These are the activations of a small neural network, seen along a few directions. Each row is one input.
Each table varies a few parts of the input and shows all the possible inputs, shuffled.
A made-up example of a description, with smaller parts first: values(3) and (point or ring(11) or (line(4) and ring(8))).
Shared parts are said once, and a part with two or three values counts as separate values.

Other details of the inputs vary at random and push rows far along three fixed directions, the same in every table; ignore that.

Rows:
R1: [+2.25, +3.90, +2.81, +2.17, +0.44, -0.99, +2.79, -1.83, +1.37, -1.52, +1.39]
R2: [-4.58, -3.39, +3.24, -1.76, -8.07, -1.42, -2.98, +1.23, -1.44, -6.54, -1.93]
R3: [+3.34, -2.73, -0.39, -7.36, +2.96, -1.82, -0.35, +2.25, +0.67, +0.49, +0.88]
R4: [-0.56, +1.18, +1.14, +1.93, +0.93, +0.90, +0.99, -1.38, +1.96, -1.12, +2.16]
R5: [+1.16, +2.54, +0.22, -1.51, +1.60, -1.46, -1.01, -2.06, +3.27, -1.54, +0.47]
R6: [+0.19, -2.62, -5.51, +2.19, -2.02, +7.61, +1.04, +1.38, -1.21, +1.00, -0.02]
R7: [-3.74, -4.57, +5.89, -2.36, -4.50, -1.74, -3.44, -1.22, -3.63, -4.65, -1.60]
R8: [+3.92, -0.82, -1.11, -4.59, +4.37, -1.94, +0.36, +0.49, +0.66, +2.71, -1.47]
R9: [+1.49, +3.50, +1.28, -1.20, -0.27, -1.93, +2.94, +0.83, +2.26, -0.78, -0.07]
R10: [-1.03, +1.03, +2.01, +2.12, +1.32, +0.59, -0.42, -2.01, +1.11, +0.79, +0.82]
R11: [-2.73, -2.06, -1.25, +2.56, -1.46, +2.57, -2.04, -3.01, -0.84, +1.14, -1.09]
R12: [-0.84, -0.03, -4.62, +2.76, -0.05, +5.90, +0.55, -0.59, +1.59, +0.63, +0.84]
R13: [-0.22, -2.58, +2.51, -3.07, +0.62, -2.37, +1.13, +2.75, -0.48, +2.81, +0.49]
R14: [+1.92, -1.63, +0.04, -4.47, +5.45, -3.42, -0.95, +4.24, -2.97, -0.28, +3.07]
R15: [-0.59, +3.91, +0.05, +2.41, +3.25, -2.12, -1.60, -0.37, -0.67, -2.07, +2.32]
R16: [+1.20, +1.73, +3.28, +1.51, +0.54, -0.49, +0.82, -1.51, -0.22, +0.53, +0.17]
R17: [-1.20, +1.44, +0.55, +2.84, -3.57, -0.59, +0.49, -2.05, -0.88, +1.85, -2.85]
R18: [-1.32, -7.95, -6.54, -2.26, +1.51, +4.29, -2.80, +1.74, -0.65, +3.46, -1.00]
R19: [+1.31, +3.86, -0.10, +3.53, -1.12, +0.08, +3.91, -0.26, +1.73, +1.47, +0.41]
R20: [-0.42, +3.35, -3.07, +4.06, -0.18, +0.22, +0.28, +2.09, -2.53, +0.79, +0.56]
R21: [+0.46, +1.92, -0.45, +0.50, -1.77, -1.86, +0.30, -0.70, +0.88, +0.82, -3.57]
Each input here is: values(3) and (point or ring(6)).
The inputs of R11 and R7 match in every part but the values(3) part. If R12 is changed in the same way as R11 into R7, which row does it become?
Answer: R6
A walk changes only the ring(6) part. It starts at R19 and steps to R9. List the rest of the walk in order.
Answer: R2, R21, R17, R13
Which other rows does R14 become when the values(3) part takes its other values? List them by row number.
Answer: R15, R20

Rows:
R22: [-0.68, +0.21, +0.58, +0.66, -0.54, -0.08, -0.70, -1.57, -0.26, +0.23, -1.29]
R23: [+0.09, -1.98, -3.62, +1.20, -0.48, +2.83, +1.21, +3.15, -1.39, +2.74, +0.66]
R24: [-2.45, -1.07, +2.74, +0.42, -1.86, -1.24, -2.17, -1.07, -1.40, -2.61, -0.30]
R25: [-0.49, +0.27, +0.65, -0.18, -0.76, -0.53, -1.01, -1.79, +0.41, +0.34, -1.95]
R26: [+0.32, +4.10, +2.83, +1.36, +1.04, -1.51, +0.36, -2.03, +1.89, -2.97, +1.20]
R27: [-4.12, -6.79, +0.57, -0.55, -5.61, +1.80, -1.59, +3.46, -3.75, -2.37, -0.34]
R28: [+0.01, +0.13, +0.68, +0.18, -2.50, -0.97, +0.82, +0.36, -0.49, +0.21, -1.29]
R29: [+1.85, +1.00, -2.70, +1.47, -1.65, +2.04, +2.01, -0.10, +0.38, +3.43, -2.40]
R30: [+0.95, +5.08, +2.60, +1.89, -0.21, -2.66, +1.48, +0.20, -0.44, -2.62, +0.92]
R31: [-0.06, -0.77, +0.56, -1.35, -1.22, +0.22, -0.82, -1.63, +1.85, -0.90, -1.24]
R32: [-0.08, +1.18, -0.05, +0.39, +1.28, +0.28, -0.47, -0.31, +0.77, -2.45, +1.81]
R33: [+0.98, +0.61, -3.52, +2.68, +2.70, +2.21, +0.31, -0.17, -0.59, +3.26, +0.48]
R34: [+2.53, -4.16, +1.47, -9.47, +5.42, -4.07, +0.38, +2.32, +2.14, +1.79, +1.63]
R35: [+0.90, +0.92, -3.85, +1.80, +3.36, +1.80, -0.18, +0.46, -0.87, +2.73, +1.26]
R36: [+0.25, +1.25, +1.07, -0.49, +1.04, -0.11, +0.39, -1.29, +1.76, -0.80, +0.87]
Describe the family of inputs behind these rows.
Answer: values(3) and line(5)
The inputs of R28 and R27 match in every part but the line(5) part. If R34 is changed in the same way as R28 into R27, which row does it become?
Answer: R36
Which other rows does R35 become when the line(5) part takes its other values? List them by row number.
Answer: R22, R24, R25, R33
